These are the activations of a small neural network, seen along a few directions. Each row is one input.
Each table varies a few parts of the input and shows all the possible inputs, shuffled.
A made-up example of a description, with smaller parts first: values(3) and (point or line(9) or (line(4) and ring(8))).
Shared parts are said once, and a part with two or three values counts as separate values.
In the rows, 100 means zero.

Other details of the inputs vary at random and push rows far along two fixed directions, the same in every table; ignore that.

Table:
row 1: 122	90	100	105	114	88	95	109	130	95	119	115	109
row 2: 85	111	103	88	83	103	101	98	89	96	93	85	93
row 3: 111	136	97	147	85	79	80	105	108	141	82	116	78
row 4: 112	100	102	102	98	94	92	106	125	97	111	118	93
row 5: 107	95	95	108	103	90	96	103	117	111	118	118	106
row 6: 110	81	97	81	127	110	103	105	111	85	104	93	118
row 7: 82	108	102	88	90	101	102	106	87	101	95	83	91
row 8: 77	107	102	86	89	104	99	105	91	103	96	86	89
row 9: 76	102	110	98	97	98	110	100	87	101	87	86	92
row 10: 90	95	100	88	100	111	100	93	71	97	87	86	101
row 11: 122	87	93	112	119	92	101	104	123	107	112	117	121
row 12: 117	104	91	106	106	92	93	106	111	111	112	111	107
row 13: 128	95	93	104	118	94	91	110	126	97	111	111	110
row 14: 80	96	105	101	98	100	103	99	74	108	91	90	95
row 15: 115	92	98	117	114	88	95	100	110	109	103	110	102
row 16: 84	102	97	97	86	99	115	102	77	103	97	93	97
row 17: 116	74	94	84	133	110	95	101	94	90	107	98	117
row 18: 78	92	98	82	90	106	113	98	81	98	106	93	98
row 19: 117	101	92	112	112	96	96	105	112	114	101	109	113
row 20: 84	103	103	84	95	111	107	96	88	91	85	83	104
row 21: 116	100	103	111	105	95	101	104	122	101	99	112	106
row 22: 86	109	106	94	94	107	93	94	83	96	80	89	90
row 23: 78	98	112	99	97	100	100	102	83	100	87	86	88
row 24: 112	163	110	176	59	63	81	104	130	154	75	136	63
row 25: 117	100	99	110	101	91	100	107	119	97	106	113	101
row 26: 86	98	105	99	93	104	106	97	73	105	89	93	92
row 27: 110	82	99	71	114	110	93	98	114	75	114	100	110
row 28: 84	106	93	95	93	101	106	106	77	107	95	87	99
row 29: 89	106	94	94	84	102	107	98	78	104	93	87	101
row 30: 84	100	107	92	99	113	105	91	84	82	88	84	91
row 31: 82	105	106	91	83	100	110	104	87	96	97	89	89
row 32: 128	91	90	99	109	99	89	98	124	102	118	118	115
row 33: 71	101	107	91	87	99	105	104	93	101	100	90	90
row 34: 120	102	99	118	107	100	100	92	110	103	104	113	108
row 35: 112	74	94	86	121	108	114	100	103	88	110	102	123
row 36: 83	110	105	98	82	106	108	99	86	90	94	86	93
row 37: 78	108	107	92	80	110	103	96	92	93	99	89	89
row 38: 81	112	108	100	86	110	110	96	90	94	86	87	97
row 39: 81	109	104	85	82	106	98	98	92	98	94	88	91
row 40: 84	93	102	90	100	106	119	95	75	98	93	89	100
row 41: 78	97	95	78	97	107	103	102	81	99	104	87	97
row 42: 87	90	101	92	100	105	112	95	74	96	90	86	93
row 43: 116	81	98	81	126	110	95	92	108	75	99	97	109
row 44: 133	94	93	108	119	98	94	94	118	101	105	116	117
row 45: 101	74	101	76	119	104	100	105	115	78	120	101	108
row 46: 87	103	105	104	91	110	102	92	73	100	90	90	94
row 47: 83	109	111	101	92	111	99	92	83	92	86	90	88
row 48: 112	99	102	104	98	94	95	105	124	100	111	117	97
row 49: 78	91	101	92	104	102	116	97	76	102	95	86	103
row 50: 125	156	97	175	60	68	80	103	128	150	94	137	80
row 51: 73	101	100	91	88	97	106	102	84	105	105	95	93
row 52: 118	106	102	110	97	98	94	100	121	93	112	110	102
row 53: 85	99	99	89	88	110	113	94	78	92	106	85	102
row 54: 122	95	97	96	116	96	83	108	132	95	116	116	103
row 55: 84	107	101	103	86	109	113	94	81	102	91	88	103
row 56: 114	72	102	84	127	107	103	98	107	74	103	99	106
row 57: 88	99	96	82	90	107	108	96	78	97	100	84	105
row 58: 90	104	98	97	94	105	101	92	77	102	83	86	93
row 59: 113	82	104	86	124	114	107	91	109	72	106	99	115
row 60: 123	88	91	110	116	89	99	106	119	102	119	118	117
row 61: 113	98	95	104	99	93	96	102	116	105	116	121	100
row 62: 80	90	108	91	104	102	106	101	84	91	88	80	90
row 63: 123	89	98	108	116	88	97	110	128	94	115	114	111
row 64: 129	87	104	108	120	96	89	101	123	92	105	120	104
row 65: 78	101	100	95	89	96	111	102	80	106	104	91	99
row 66: 110	77	94	81	113	114	105	94	105	81	123	102	118
row 67: 102	138	94	138	73	79	82	107	114	144	97	121	81
row 68: 113	105	103	106	96	100	88	100	125	91	113	115	96
row 69: 128	93	91	97	109	98	87	98	124	98	118	119	112
row 70: 80	175	110	157	44	75	85	97	98	152	58	110	57
row 71: 129	93	91	109	126	96	94	102	117	107	107	115	115
row 72: 126	93	94	105	108	101	92	97	125	94	124	121	110
row 73: 82	99	104	85	106	108	107	100	83	96	86	80	96
row 74: 131	97	94	102	112	96	90	102	127	91	109	113	112
row 75: 83	104	105	93	101	106	94	102	81	102	83	85	87
row 76: 87	108	97	96	88	106	108	96	81	107	86	87	105
row 77: 118	76	97	91	124	112	103	90	99	78	108	97	114
row 78: 83	104	103	94	101	104	97	101	85	100	81	82	85
row 79: 83	103	100	93	84	99	114	100	79	103	102	93	96
row 80: 121	89	100	110	120	92	98	107	132	98	108	113	115
Each input here is: values(2) and ring(5) and line(8).
Question: Changing only the line(8) part turns row 2 into row 74. The same change can be made to row 1. Which row results?
Answer: row 63
Question: Changing only the line(8) part turns row 17 into row 41. The same change can be made to row 10. Which row results?
Answer: row 69
Question: Which other rows does row 26 become when the values(2) part takes its other values? List them by row number.
Answer: row 64
Question: Start at row 23 and move only the ring(5) part, one step at a time. The first step leads to row 75. Which rows follow, in order?
Answer: row 22, row 47, row 64
Question: Which other rows does row 78 become when the line(8) part takes its other values? List them by row number.
Answer: row 6, row 7, row 8, row 13, row 54, row 73, row 75

Table:
row 81: 79	111	106	100	81	102	106	98	89	101	94	92	90
row 82: 82	98	105	91	109	117	106	87	57	93	65	70	96
row 83: 80	109	101	94	84	99	101	104	88	105	97	91	88
row 84: 79	107	106	98	85	99	104	102	89	101	94	92	86
row 85: 133	129	101	152	90	72	75	107	149	130	105	142	87
row 86: 135	131	96	148	88	73	71	108	147	135	108	142	90
row 87: 82	112	99	95	80	101	105	100	87	104	98	91	93
row 88: 78	87	99	91	108	112	118	90	48	102	80	75	104
row 89: 70	90	102	82	110	113	121	96	54	97	72	64	106
row 90: 137	134	95	149	84	75	75	106	147	133	108	141	94
row 91: 82	112	103	99	79	100	106	101	88	102	96	91	90
row 92: 81	111	105	100	80	101	107	100	89	101	94	92	89
row 93: 76	109	105	94	85	101	102	101	88	104	94	91	88
row 94: 187	40	85	85	174	99	84	106	174	61	155	142	149
row 95: 120	20	92	23	165	137	120	94	105	29	140	84	152
Question: Describe the family of inputs behind these rows.
Answer: values(3) or (values(2) and ring(6))
Question: Which of the alternatives is row 84?
Answer: values(2) and ring(6)

Table:
row 96: 125	147	105	173	62	61	80	107	148	144	105	151	77
row 97: 152	82	101	118	148	90	78	104	146	92	106	126	110
row 98: 100	81	92	90	127	101	102	101	84	105	97	92	112
row 99: 87	80	105	65	111	132	119	83	69	64	87	70	113
row 100: 157	93	94	109	117	98	86	97	163	79	133	138	121
row 101: 82	68	106	73	117	120	126	88	64	72	92	73	111
row 102: 43	132	103	103	55	89	105	111	65	138	86	84	70
row 103: 156	80	85	123	134	96	98	96	128	102	121	129	135
row 104: 161	85	82	112	134	98	83	96	129	102	116	129	129
row 105: 68	145	115	130	56	79	86	112	105	130	81	104	53
row 106: 85	81	106	59	117	131	104	89	71	64	84	67	106
row 107: 73	151	99	142	39	78	105	104	87	146	95	108	77
row 108: 42	132	112	108	53	86	109	114	75	127	78	81	64
row 109: 78	78	90	48	97	121	116	98	70	77	118	76	112
row 110: 115	83	100	103	132	94	100	105	109	98	95	101	111
row 111: 75	82	106	47	99	126	104	96	87	58	107	71	100
Question: Changing only one part turns row 111 into row 109. The same change can be made to row 106. Which row results?
Answer: row 104
Question: Describe the family of inputs behind these rows.
Answer: values(2) and ring(8)

Table:
row 112: 62	174	112	157	32	78	88	97	81	156	57	100	48
row 113: 95	92	99	92	104	102	103	98	88	102	100	97	104
row 114: 100	97	97	96	98	106	109	97	90	94	100	95	105
row 115: 97	96	104	92	102	107	99	94	95	92	93	96	101
row 116: 94	93	96	93	106	102	104	97	89	102	102	96	103
row 117: 97	96	101	94	100	109	103	95	90	95	100	98	103
row 118: 142	105	97	129	120	86	81	103	144	110	108	132	103
row 119: 93	92	99	94	108	103	101	101	93	101	97	93	100
row 120: 82	91	108	89	88	98	112	105	108	87	119	102	95
row 121: 96	98	103	95	108	103	102	101	95	92	94	91	101
row 122: 99	97	102	94	106	103	107	101	95	93	93	91	101
row 123: 145	104	92	134	114	80	82	104	138	118	115	134	112
row 124: 94	92	102	93	107	103	100	102	92	100	95	95	101
row 125: 145	105	93	133	112	89	81	99	140	113	115	137	107
row 126: 95	93	100	95	107	102	102	104	92	98	97	90	104
row 127: 85	104	98	77	86	106	104	105	112	94	116	97	105
row 128: 101	97	101	94	100	105	106	96	94	91	94	92	103
row 129: 91	99	99	76	85	101	94	108	105	85	119	98	88
row 130: 98	97	99	97	100	107	104	97	90	94	102	94	105
row 131: 97	93	98	95	105	101	107	104	92	99	95	92	104
row 132: 95	96	105	92	108	105	101	99	95	94	92	95	98
row 133: 98	98	102	95	102	106	101	96	94	90	96	91	103
row 134: 98	94	95	94	102	99	109	100	88	100	100	95	106
Question: Describe the family of inputs behind these rows.
Answer: values(3) or (line(4) and ring(5))
